Each row below holds a small network's activations on one input, seen along a few directions.
In each table, some parts of the input vary, and every possible input appears once, in random order.
A made-up example of a description, with smaller parts first: line(4) and (point or line(11) or (values(3) and ring(8))).
Shared parts are said once, and a part with two or three values counts as separate values.

Other details of the inputs shift rows strongly along two fixed directions, in all tables alike. That doesn't count.

Rows:
row 1: [ 19 -22   0  -7 -11   8  25  52  -6  41   0  -9  -2 -19   0  18]
row 2: [-12  -3 -13  15  -5  16 -36 -10 -11  31  -2  16  16  -4  18  -3]
row 3: [ 45  53   6   4 -30 -50 -41 -55  31  -8   5  24  13  68 -19 -57]
row 4: [-26  14 -22   8  30  23 -43   5 -37  14   9  21  25 -32   7  14]
row 5: [-36 -13 -48  20  -2   6 -11 -23 -13 -12 -10  18  23 -24  39  19]
row 6: [  2 -27  23 -27  25  -9  64  65  30   2  12  -9 -32 -10 -38  38]
row 7: [ 59  26  44 -16 -43 -90  19 -39  72 -37  -1  -4 -26  86 -46 -42]
row 8: [   8   48   49    6  -18  -51  -27 -113   -4  -36  -21   -5  -13   77
  -10  -52]
row 9: [  5 -42 -11   5   6  40  48  68  10  44   9 -13  -8 -38  15  32]
row 10: [ 69   4  55 -24 -19 -23  75  30  48   6  10  -4 -25  33 -32 -30]
row 11: [ 18  24  51   0 -36 -60 -56 -86  38 -17 -21   7 -23  64 -21 -47]
row 12: [-38  28   2  -9  29 -13 -55 -34 -11 -24   4  14  -8   3   8 -14]
row 13: [-19 -52 -21 -11  11  36  59  80   3   1 -10 -16 -11 -31 -19  46]
row 14: [-11  17  -4  14   3  24 -53 -23   0  -9  -4  -1  26  -6   2  -9]
row 15: [ 42  -2  34 -14  -6 -36  77  47  32 -12 -13 -55 -55  75 -71  -1]
row 16: [ -6  10 -54  11  -5  19 -19   2 -34  20   0  17  40 -32  27  19]
row 17: [-17   6  15 -11  26 -17   0   5  15 -15  -4   8 -15   1 -19   8]
row 18: [-12 -59 -18  -6   4  20  46  67 -14  25   3 -22 -30 -41  23  37]
row 19: [ 48  34  26   5 -25 -82  47 -25  35 -20  -3 -44 -39  93 -36 -20]
row 20: [-33   9 -16  -7   4   7 -51 -26 -11 -31 -10   2   4  13  -2 -15]
row 21: [-48  -3 -15  -4  35  11  -9  18 -16  -6   9   9  -5 -33   7  19]
row 22: [-51 -17 -29  23   1  19 -55 -37 -32   7 -11  10   6 -34  43   4]
row 23: [-11  -6 -15  15  -2  30 -39  -1 -32  26  -9   0  16 -42  34  18]
row 24: [ 53 -23  46 -38 -22 -36  81  63  66 -14  -4 -32 -47  54 -87   4]
row 25: [  7 -31  13   0 -11 -18  22  14  18  11 -15 -11 -25  -2  -5   6]
row 26: [ -8 -56  -3 -17   1  27  90  55 -10   8   2  -5  -9 -46  12  34]
row 27: [ -2 -23  -7   2  40  36  48  74   7  23  28  -4  -3 -42  -5  32]
row 28: [-39  32   0  21  37  -7 -30 -46 -25 -15  -5  -7 -15  26  -2  13]
row 29: [ 27  24  50 -32 -26 -51   1 -50  20 -34  -4   0 -18  51  -3 -57]
row 30: [-45   0 -57  15   2   9 -41 -41 -32 -20   3  13  27 -20  62   7]
row 31: [-42 -20 -15  -5   2  25   7 -18 -32  -5   2   9  13 -40  38   3]
row 32: [-11  29   6  16  26  12 -52 -24  -3 -11  13  15   9 -14  10 -10]
row 33: [-19  -5 -11  22   0  35 -39 -13 -15  21  -5   4  14 -37  41  10]
row 34: [  7  12  14   5  -4  24  -6 -23 -11  -4   2  16  19 -20  31 -13]
row 35: [  3  -4   2  -3  27  10  20  50   0  22  23  10  -1 -10 -24   9]
row 36: [ 14 -37  -8 -13   3  39  73  66 -15  33  20   8   7 -36   6  26]
row 37: [ -1 -27   3  23  -3 -11  46  18  -9  23 -14 -40 -42  15  -1  29]
row 38: [-30  -5 -27  17  17  46 -36  -5  -7   9   1   6  35 -21  10   7]
row 39: [-50   4 -55  25  -4   5 -44 -48 -28 -19  -1  21  28 -22  48  -2]
row 40: [  7  -3  -6   0   3  24 -19  21 -13   3  -4 -10  21 -16 -12  12]
row 41: [ -6  28   4  11  21   7 -54 -15 -21  -4   8  13  14 -21   3  -2]
row 42: [-13   8  26  -6 -17 -11 -26 -78   1 -28  -7  22  10  17   7 -23]
row 43: [-11   2 -16  -4  -2  31 -11  -4 -46  17   1  20  36 -35  30   9]
row 44: [ 12   1  -2  -6   3   3  -6  14  13  15   2  -1  14  20 -33 -12]
row 45: [ 32 -14 -25   2  -4  15  60  52  26  19  20  -5   1 -13   5  13]
row 46: [ 27 -28  23 -36 -10 -18  83  88  38  -6   2 -36 -43  19 -60   4]
row 47: [ -1   6 -12  -2   5  12 -32   4 -15   8  -8   1  31  -2 -16   0]
row 48: [ 10  26 -24  21 -11  10 -31 -33   1 -12   6  12  24 -13  33  -8]
row 49: [ 37  50  47  -7 -24 -31 -57 -75  -4 -23 -10  18  16  35   5 -56]
row 50: [ 44  28  -5   0 -23 -18 -13 -12   2  -7   2   2   7   6   2 -14]
Description of these inputs: values(5) and (point or line(4) or ring(5)).
The inputs of row 38 and row 27 match in every part but the values(5) part. If row 14 is changed in the same way as row 38 into row 27, which row does it become?
Answer: row 32
The inputs of row 5 and row 25 match in every part but the values(5) part. If row 3 is changed in the same way as row 5 into row 25, which row does it become?
Answer: row 2
Which other rows agree with row 8 in the values(5) part? List them by row number.
Answer: row 10, row 26, row 29, row 31, row 34, row 36, row 42, row 43, row 49
Change only the line(4) part in row 22. List by row number the other rows that result.
Answer: row 11, row 18, row 25

Rows:
row 51: [-65  -4 -32  23  15   5 -55 -49 -30 -13 -14   0  -2 -17  31  19]
row 52: [ 38  30  53 -17 -16 -42 -15 -35  25  -7  -3   9 -10  35 -22 -46]
row 53: [ 38  29  49 -25  -6 -42  -5 -13  35 -17   3  10 -15  41 -37 -41]
row 54: [ 40  28  55 -20  -8 -40 -10 -14  31  -8  -2   5 -18  41 -39 -41]
row 55: [ -8  18 -10   5  -9   2 -33 -44 -19  -6   1  27  27  -9  32 -13]
row 56: [ -1  16  18   0  -2   9 -29 -27  -9  -3  -3   9  11  -7  10 -16]
row 57: [ 22 -20  15 -22   3  10  65  57   9   5  14  -9 -13 -24  -6  12]
row 58: [-67 -19 -21  13  -7  22 -61 -67 -32 -17 -23  10  16 -20  42   1]
row 59: [ 44  20  36  -7 -26 -34  -1 -22  25   2   0   0 -13  34  -8 -36]
row 60: [ 23  11  26 -13  -5 -19  11  -3  22  -5   7   4  -9  11  -5 -22]
row 61: [-36 -20 -17  15  13  15  28   0 -14  -6  -1  -8  -5  -2   9  27]
row 62: [-16  12 -32  24   3  17 -64 -30 -23  15  -5  16  33  -8  16   4]
row 63: [-15 -11  -6   4   9  28   3  13 -17  16   4   2   6 -39  25  13]
row 64: [  4  -9  15  -6  12  11  11  28   5  11   6  -3  -9 -15  -7   3]
row 65: [  5  -6   0  -4   9   8   2  31   3  16   2  -1   2  -3 -17  10]
row 66: [ 31  10   5  -4  -9 -23  10  17  25   0   5  -6  -6  23 -20 -12]
row 67: [ -6  -8 -13  -4  14  23   5  32  -4   4   7   3   9 -16  -7  18]
row 68: [  3  -6  -8  -8  13   7   7  32   5   6   7   4   6  -6 -18  10]
row 69: [  0  -8 -23  11   2  24  -4  23 -12  15  -3  -6  15 -15   2  19]
row 70: [ 35  34  39  -9  -9 -34 -28 -21  31 -11  -6  -4  -7  49 -42 -37]
row 71: [-36 -12 -19   7  24  37 -19   7 -20   4  10  18  16 -41  22  15]
row 72: [  0  15 -18  15 -14   3 -44 -39 -18  13  -6  14  26   1  21  -9]
row 73: [-11   7 -31  26  -9  16 -51 -35 -23  16  -5  14  28 -12  39  -3]
row 74: [ 15  18  38   0 -11 -49  10 -39  27 -19 -11 -19 -33  67 -33 -26]
row 75: [-29 -18  -9   1  13   3  21   4 -21  -3  -3 -19 -18   6   0  21]
row 76: [-15  18 -31  20   4  20 -50 -30 -17  -8  -1  13  33  -5  14   0]
row 77: [  6  -5 -24   3   1   8   9  27  -4   8   7   3  13  -9  -6  16]
row 78: [-71   3 -30  15  20   7 -46 -48 -37 -28 -13   5   5  -7  26   9]
row 79: [ 35 -35 -12  -9 -10  21  80  83   1  30   5 -26  -9 -24  -8  33]
row 80: [ 27   8  21  -8   1 -16  -1  19  26   7   3 -10 -14  22 -29 -13]
row 81: [-30 -46  -8 -13  -7  16  48  24   3  -6  -5  -8 -15 -25   9  23]
row 82: [-19 -24  -9  11   9   1  31  15   3   3  -5 -20 -24  -5   2  32]
row 83: [ 28 -32   1 -13  -8  21  74  69  -4  24   9 -18 -11 -29   2  28]
row 84: [  6 -12 -29   8  -5  15  22  26  -5  14   7   1  10 -23  19  14]
row 85: [ 42  29  49 -23 -14 -46   2 -22  34 -17   4   8 -13  37 -26 -45]
row 86: [  8 -28  13 -15  16  28  48  69   2  17   7 -12 -12 -33 -12  25]
row 87: [-43   2 -15  23   8  -2 -22 -48  -5 -22  -9   5   0   7  14  11]
row 88: [-17  -5 -26   6   1  34  -6  -7 -29   2   5  14  27 -38  39  13]
row 89: [-17  18 -13  10  13  11 -49 -22  -1  -6   5  18  18   0   5  -9]
row 90: [-10   5   8   0  -1 -36   4 -16  15 -23  -8 -12 -25  25 -13  -4]
row 91: [  1 -13 -24  12   3  17   3  30  -3  22   4  -8   8 -17   2  18]
row 92: [-27  16  -1   3  17  24 -48 -30 -16 -15   2  23  25 -17  16  -6]
row 93: [ 12  22  36 -14  -8 -62  -1 -28  20 -26 -12 -22 -41  62 -36 -27]
row 94: [ 49  28  37 -13 -25 -47   6 -24  37 -14   2   0 -15  43 -15 -46]
row 95: [ 31 -39 -23 -11  -6  13  93  91   5  29  14 -14  -5 -30  -4  37]
row 96: [-70   3 -34  21  21  17 -45 -59 -42 -24 -10   7  18   1  27   8]
row 97: [ 32 -32 -17 -11  -8  16  87  83   7  20  11 -21  -7 -24  -7  31]
row 98: [ 31  10  21  -8 -19 -20   6  -8  12   7   0   4  -3  16  -6 -18]
The inputs of row 64 and row 71 match in every part but one. If row 72 is changed in the same way as row 64 into row 71, which row does it become?
Answer: row 95
What is each input in this table made of?
Answer: values(2) and (point or ring(5) or (values(3) and ring(6)))
Change only the values(2) part in row 73. List by row number the other rows that result.
Answer: row 84
Change only the ring(6) part in row 72. List by row number the other rows that result.
Answer: row 52, row 54, row 62, row 65, row 98
Change only the ring(6) part in row 68. List by row number the other rows that result.
Answer: row 53, row 55, row 77, row 85, row 95

Rows:
row 99: [-54  22  -9  22   4 -11 -59 -99 -33 -36 -19   7   7  25  26 -12]
row 100: [ 35 -16   9 -12  11  17  57  80  16  26  16 -12  -7 -17 -24  19]
row 101: [  0 -45  12 -14  -3  -5  98  52   5  -1  -7 -40 -46   7 -18  32]
row 102: [ -5 -51  11 -15   1 -12  87  62  22   1  -7 -40 -50   5 -30  33]
row 103: [ 52 -22  40 -28  -4  -8  85  75  31  19  16 -16 -34  -7 -22   2]
row 104: [-47  -8 -19  22  36  35 -46  14 -41  24  -8 -12   2 -25   3  35]
row 105: [-52 -10 -27  12  20  -4 -11 -13  -7 -21  -5  -3 -12   2   4  25]
row 106: [ 60  27  42 -16 -37 -53   4 -25  35  -9  -5  -2 -14  45 -18 -47]
row 107: [ 10  30  28 -13   0 -70  10 -31  37 -40  -6 -15 -38  70 -40 -26]
row 108: [ -48   19   13   14  -13  -25  -81 -118  -10  -37  -32    5   -4   46
   14  -29]
row 109: [ 65  39  37  -6 -23 -41  -8  -9  41   0   2  -4  -7  55 -40 -44]
row 110: [ 50  28  57 -26 -22 -47  -3 -19  38 -17   0   4 -17  40 -27 -52]
row 111: [-64 -34 -36  12  23  19   3   8 -14  -8  -8 -11 -12 -22  12  39]
row 112: [ 25  21  38 -18 -12 -25 -14 -27  20  -9   1  15  -3  21  -9 -40]
row 113: [-52   1 -28  15  19   4  -2 -29 -31 -22  -5  -3  -3  -2  20  21]
row 114: [-22  -9 -52  18   7  48 -26  11 -31  21   7  19  43 -40  29  24]
row 115: [-30 -17 -38  15  -1  40 -18 -12 -39  20   1  21  32 -52  52  19]
row 116: [ -8  52  21   1   0 -15 -99 -89   0 -24  -2  41  30  23   3 -54]
row 117: [-31  -7 -39  12  23  57 -30  19 -31  12   6  19  41 -53  23  26]
row 118: [ 62 -16  13 -10 -19 -13  81  72  27  29  12 -25 -20   2 -19   9]
row 119: [ 55  38  62 -23  -9 -44  -9 -15  43 -12   7   4 -15  45 -40 -49]
row 120: [-18 -24 -21  -8  21  49  13  49 -22  12  14   9  19 -61  15  31]
row 121: [-21 -15 -33  20   4  43 -11  -3 -37  23   3  13  24 -53  53  25]
row 122: [ 55 -11  26 -30  -1  -9  72  85  37  19  14 -11 -16   7 -48   3]
row 123: [  8  48  -7  22 -27 -21 -92 -93  -3 -16 -10  21  36  30  20 -47]
row 124: [-13 -15 -50  14   6  51  -7  35 -25  21   8   7  35 -45  22  30]
row 125: [-13 -23 -49  18  -2  39   3  19 -28  27   6   8  31 -44  38  28]
What is each input in this table made of?
Answer: point or ring(8) or (values(3) and ring(6))
Change only the values(3) part in row 112. List by row number the other rows that result.
Answer: row 103, row 110
